These are the activations of a small neural network, seen along a few directions. Each row is one input.
Each table varies a few parts of the input and shows all the possible inputs, shuffled.
A made-up example of a description, with smaller parts first: line(4) and (point or line(9) or (values(2) and ring(5))).
Shared parts are said once, and a part with two or three values counts as separate values.
In the rows, 128 means zero.

Other details of the inputs shift rows strongly along three fixed directions, in all tables alike. That doesn't count.

Rows:
x1: [151 145 115 163 130 170 145 104  86 176 155  94  94]
x2: [ 97 117 118 116 123 124 158 117  72 105 113 125 139]
x3: [132 146 147 117 127 144  98 140 191 131 122 150 123]
x4: [156 116 149 107 158 146 123 129 191 148 123 165 131]
x5: [138 145 125  91 134 137 114 141 194 149 135 157 111]
x6: [120 103 102  85 146 147 139 131 200 102 130 163 174]
x7: [142 143 111 164 137 183 141  82  80 188 160 100  92]
x8: [150 151 134 152  97  37 100 146 120 133 127  82 106]
x9: [142 124 122  91 102  69 128 158 128 109 100 101 152]
x10: [ 84  97 139 141 126 151 162 137  97  64 115 141 153]
x11: [103 136 119 151 122 138 166 105  31 137 136 105 117]
x12: [ 89  88 133 124 136 148 160 140 114  45 124 149 153]
x13: [145 142 118 135 159 131  90 116 155 185 136 151 105]
x14: [134 125 142 130 135 164 107 112 150 146 136 128 133]
x15: [128 139 145 108 136 170 112 127 177 123 129 192 128]
x16: [139 130 147  90 132 151 111 116 181 129 125 163 149]
x17: [ 72  77 113 103 145 164 195 123 105  81 128 162 161]
x18: [158 127 127 105 162 134 117 140 195 159 126 152 131]
x19: [103 108 122 107 122 121 177 116  67  98 107 107 156]
x20: [151 159 137 181 135 139 131  83  61 188 161  90  91]
x21: [137 136 113 106  86  36  89 169 125 112  98 110 131]
x22: [133 130 106 126 149 185 112 103 159 171 160 164 103]
x23: [107 141 103 177 120 141 158 120  56 119 134 105 119]
x24: [131 141 143 150  98  84  94 149 131 118 113  83 116]
x25: [139 147 133 145 153 160 109  96 142 177 166 161  98]
x26: [138 174 129 157 123 148 130 105  70 181 133  90  71]
x27: [ 79  95 123 122 136 159 209 127  91  83 125 128 136]
x28: [136 156 106 155 104  87 114 141 120 134 127  81 112]
x29: [137 152 101 137 140 156  96 112 159 170 153 146 114]
x30: [141  99 138 109 120  51 113 141 143 108  96 116 158]
x31: [141 163 139 148 124 154  79 131 148 164 137 150 105]
x32: [113 121 153 129 115 137 180 123  76  78 108 114 160]
x33: [125 125 144 168 137 176 165 106  56 111 145  88 120]
x34: [124 116 138 123 109  76 109 157 148  71 115  97 135]
x35: [133 124 120 115 164 144 113 140 183 147 126 184 121]
x36: [154 151 105 151 106  96 117 141 113 144 132  79 129]
x37: [111 102 125 135 162 144 180 106  88 120 117 125 148]
x38: [160 128 127 127  89  32  60 153 135 111 120  65 141]
x39: [139 125 146  96 134 157 114 144 203 121 123 163 155]
x40: [ 89  87 122  82 147 168 205 117 116  83 124 158 174]
x41: [132 140 148 109  88  56 103 157 155  87  95 113 142]
x42: [ 80 109 139 142 124 148 163 117  73  79 114 133 162]
x43: [109  88 139  93 164 141 135 122 182 104 114 198 152]
x44: [137 152 119 118 141 173 115 126 149 172 150 171  97]
x45: [145 149 148 174 127 174 124 110  88 165 143  90 104]
x46: [153 144 135 128  77  32  65 156 131 126 103  75 153]
x47: [127 131 137 110  88  51  91 148 131  91 101 121 157]
x48: [129 100 114  71 150 161 131 132 205 140 140 173 149]
x49: [134 139 113 129 140 172 115 129 147 176 154 161  94]
x50: [144 141 130 136 129 108 100 136 154 144 145 154 110]
x51: [109  99 134 100 130 129 102 141 185  92 120 163 160]
x52: [146 139 137 160 114  68  96 139  97 143 110 112 106]
x53: [112  92 140 112 141 128 192 133 126  73 127 144 167]
x54: [131 116 106 111  95  55 115 162 161  96 113 101 131]
x55: [155 152 126 110 142 175 131 122 151 180 150 143 109]
x56: [144 140 100 154  94  76  94 146 106 143 132  95 101]
x57: [100 110 132 152 125 129 140 116  68  84 133 104 135]
x58: [155 150 150 143 147 134  99 117 164 178 128 139  84]
x59: [102  94 121 120 131 152 204 132  81  96 126 115 151]
x60: [137 165 132 189 154 158 143  97  69 191 137  94  70]
Description of these inputs: ring(5) and (values(3) or line(4) or line(5)).
Question: Changing only the ring(5) part turns x14 into x10. The same change can be made to x38. Which row results?
Answer: x12
Question: Changing only the ring(5) part turns x5 into x40. The same change can be made to x58. Which row results?
Answer: x30
Question: Which other rows does x53 become when the values(3) part takes its other values? List them by row number.
Answer: x4, x18
Question: Which other rows does x58 become when the values(3) part takes its other values? List them by row number.
Answer: x8, x60
Question: List by row number the other rows that have the ring(5) part in common with x2.
Answer: x11, x13, x17, x22, x25, x29, x42, x43, x47, x51, x57

Rows:
x61: [105  94 158 105 162 227 192  94 133 102 139 158 148]
x62: [124 140 158 170 153 185 159  89  79 151 148 139  94]
x63: [148 187 149 209 120 172 120  97  46 183 149  58  70]
x64: [166 119 115  70 156 144 122 131 223 171 153 165 133]
x65: [147 134  93 110 125  88  93 145 178 154 125 130 129]
x66: [142 116 122  78 162 141  92 124 211 165 138 192 125]
x67: [145 176 132 192 101 178 107  94  35 191 163  63  74]
x68: [193 162 111 134 119  79  94 140 142 213 140  77 103]
x69: [ 92  90 134 100 175 202 198  99 124 112 135 182 132]
x70: [177 166  86 143 113  83  79 135 141 207 145  83 108]
x71: [136 132 115  88 150 149 102 140 221 155 133 175 109]
x72: [ 95 101 136 126 113 112 143 132 108  54 114 118 170]
x73: [155 136 150 121 124  93  69 134 175 132 123 141 131]
x74: [109 141 110 158 146 198 156 106  69 162 146 135  91]
x75: [132 113 112 129 119  61 146 139  86 122 103  89 146]
x76: [120 114  92 118  99  64 143 164 105  93 108  98 145]
x77: [150 165 142  50 124 158  98 124 205 168 125 192 138]
x78: [105  92  89 106 121  96 177 133 108  86 127 114 174]
x79: [151 139 136 106 101 107  80 144 183 133 135 107 126]
x80: [168 124 104  97 135  87 110 144 178 167 127 121 148]
x81: [131 114 154 129 110  77 136 152 117  76  95  90 161]
x82: [120 140 114 148 147 189 174  91  82 159 158 119  87]
x83: [120 117 132 141 112  57 121 134  75 112 109 107 133]
x84: [119 151 142 182 145 206 139  89  76 150 143 114 110]
x85: [100  88 126 107 133  92 179 144 104  81  94 126 156]
x86: [ 87 111 143 139 160 217 164  93 123  93 142 180 139]
x87: [165 180 136 167 106  86  63 142 146 177 133 100  81]
x88: [120 150 152 165 140 207 151  91  86 137 156 112  99]
x89: [156 132 100  82 149 153 123 144 231 165 148 159 128]
x90: [103  94 152 108 163 224 179  87 127 106 136 161 154]
x91: [147 211 146 167 106 171 142  84  10 217 125  86  88]
x92: [110  86 120  97 130  92 185 135 108  81 113 121 155]
x93: [117 122 131 133  92  86 118 165 109  72 105  94 157]
x94: [ 89 114 143 146 164 220 168 100 125  96 131 178 143]
x95: [138 141 114 120 113  97  76 161 171 141 123 149 114]
x96: [ 93 101 103 106 160 216 196 106 121 109 151 177 128]
x97: [109 126 115 156 105  63 119 144  79 108 105 102 135]
x98: [160 171 124 190 137 147 147  92  34 219 146  66  64]
x99: [145 126 140  91 153 140  95 130 216 155 136 189 111]
x100: [134 136 156 157 147 207 164  91  86 158 137 105 112]
x101: [108  94  89 100 112 105 180 148 107  79 130 116 165]
x102: [145 146 145 112 142 157  86 138 228 136 133 169 117]
x103: [144 144 145 107 137 154  82 130 224 133 144 171 113]
x104: [108  95 153 124 130 113 159 135 109  60  94 118 180]
x105: [131 126 104  91 156 149  89 134 218 162 134 190 126]
x106: [118 113 134 119  93  86 137 157 124  76 103  80 159]
x107: [119 119  94 132 105  63 133 134  87 113 123  91 137]
x108: [146 173 139 210 135 139 116  89  19 211 137  85  68]
x109: [129 128 119  99 148 145  78 130 214 151 144 198 119]
x110: [122 112 145 139 110  57 121 142  98  90 108 118 149]
x111: [ 89  95 114 105 118  94 168 141 108  69 112 124 145]
x112: [107 117 124 126  99  57 130 150 109  81 110 106 131]
x113: [180 168 151 151 111  91  47 122 135 179 136  90 103]
x114: [ 94 105 134 127 105 112 143 147 104  49 116 132 158]
x115: [ 86  94 104 115 121  90 152 134  95  80 115 130 155]
x116: [135 181 131 206 123 149 126  98  39 193 144  78  55]
x117: [108  88 144 112 123 117 164 132 111  69  95 109 183]
x118: [143 130 128  96 138 169  82 129 227 149 134 162 140]
x119: [101 100 108 101 166 215 216 104 132 114 158 160 141]
x120: [114 110 125 121  90  80 117 139 114  82 113  89 163]
x121: [168 176 132 151  91 104  42 141 134 169 147  91  94]
x122: [126 142 158 177 157 189 164  96  81 155 136 137  97]
x123: [114 125 131 144  91  77 116 163 105  71 103 105 150]
x124: [127 117 153 139 109  68 134 150 114  76  92 101 153]
x125: [108  85 114 101 133  89 175 129 100  87 112 124 163]
x126: [ 82  99 111 108 160 215 183 109 116 107 147 186 126]
x127: [138 137 131 118 150 151  79 137 222 148 136 197 126]
x128: [151 130 148 110 161 147  86 133 219 154 128 198 129]
x129: [108  96  88 106 116 108 186 156 110  80 118 114 170]
x130: [112 122 136 137  97  62 128 150 114  74 114 108 137]
x131: [163 178 127 168  99  91  52 151 134 178 137 112  86]
x132: [137 139 115 114 109  93  72 155 168 138 135 150 110]
x133: [124 121 137 143 111  59 137 146  87 109  96  97 129]
x134: [126 115 154 132 106  66 129 142 111  74 104 104 148]
x135: [110  87 114  96 179 206 210  93 126 127 149 169 158]
x136: [161 174 127 162  95  88  48 144 131 174 148 115  83]
x137: [148 126 119 104 137  85  87 143 169 160 113 142 129]
x138: [150 141 123 111  98 116  72 157 177 138 126 114 132]
x139: [139 139 129 130 116  89  67 143 175 135 135 152 124]
x140: [127 144 159 180 157 195 146  86  75 151 132 131 109]
x141: [106 103 165 117 169 224 186  95 131  94 138 166 143]
x142: [119 113 103 115 105  60 155 159 116  89 104  90 143]
Question: Changing only one part turns x141 into x81. The same change can be made to x111. Which row results?
Answer: x71
Question: Changing only one part turns x126 into x74. The same change can be made to x134. Which row results?
Answer: x124
Question: Changing only one part turns x130 into x87. The same change can be made to x62. Which row results?
Answer: x122
Question: Describe the family of inputs behind these rows.
Answer: values(2) and (point or (ring(5) and line(8)))
Question: Which other rows does x86 become when the values(2) part takes its other values? List them by row number.
Answer: x94
Question: Which other rows does x89 become when the ring(5) part takes its other values? List them by row number.
Answer: x68, x70, x80, x129
Question: Start at x120 and move only the line(8) part, one step at a time. The first step leads to x72. Which rows follow, in order?
Answer: x86, x139, x109, x115, x107, x78

Rows:
x143: [127 111 122 120 121  97 135 141 132 104 115 102 145]
x144: [130 175 143 218 109 124  85 103  41 167 139  95  68]
x145: [136 131 107 121 136 108 106 139 157 146 134 154 120]
x146: [145 136 145 115 158 184 136 100 159 166 143 156 120]
x147: [151 133 136 108 133 120 108 127 161 152 119 127 131]
x148: [116 119 112 112 115  93 135 147 124 108 113 119 135]
x149: [134 126 109 117 133 108 101 134 153 148 138 149 115]
x150: [162 134 133 108 106  55  87 155 162 140 105 104 144]
x151: [144 176 163 216 111 141  93 105  53 160 141  70  78]
x152: [119 121 117 114 113  89 139 145 125 106 120 121 136]
x153: [110 146 155 184  99 133 125 117  45 100 123  87 122]
x154: [119 119 125 117 133 166 151 114 117 123 139 133 135]
x155: [151 131 126 119 133 123 114 137 170 140 133 127 129]
x156: [138 127 129 122 159 192 136 115 171 155 145 154 120]
x157: [108 129 148 139 105 102 109 147 125  80 109 133 131]
x158: [137 132 118 106 125 118 109 139 159 143 134 141 116]
x159: [124 113 132 127 143 162 156 115 123 122 138 126 129]
x160: [114 120 119 117 136 167 152 116 121 123 133 133 138]
x161: [150 160 173 155 118 119  71 126 133 145 121 117 113]
x162: [105 114 107 130 148 146 149 118 112 130 133 150 123]
x163: [138 119 138 115 121  92 140 137 125 110 107 113 154]
x164: [ 88  98 117 117 131 138 190 136  98  80 113 139 152]
x165: [146 132 146 113 157 185 131 101 154 167 142 154 117]
x166: [146 137 119 107 124 128 108 137 168 139 134 137 136]
x167: [ 96 101 120 119 125 145 182 129  93  82 117 123 164]
x168: [ 88  97 112 130 136 121 180 124  85  88 125 141 145]
x169: [130 113 127 121 118  94 139 140 133 102 122 105 145]
x170: [149 139 111 107 102  53  90 166 164 129 116 118 129]
x171: [136 138 125 113 147 191 129 107 162 158 155 157 120]
x172: [106 113 108 132 147 147 152 123 115 128 132 156 127]
Question: Describe the family of inputs behind these rows.
Answer: line(5) and (point or ring(5))
Question: Changing only the line(5) part turns x158 into x159. The same change can be made to x164. Which row results?
Answer: x156
Question: List by row number the other rows that have the line(5) part in common with x172.
Answer: x144, x145, x149, x162, x168
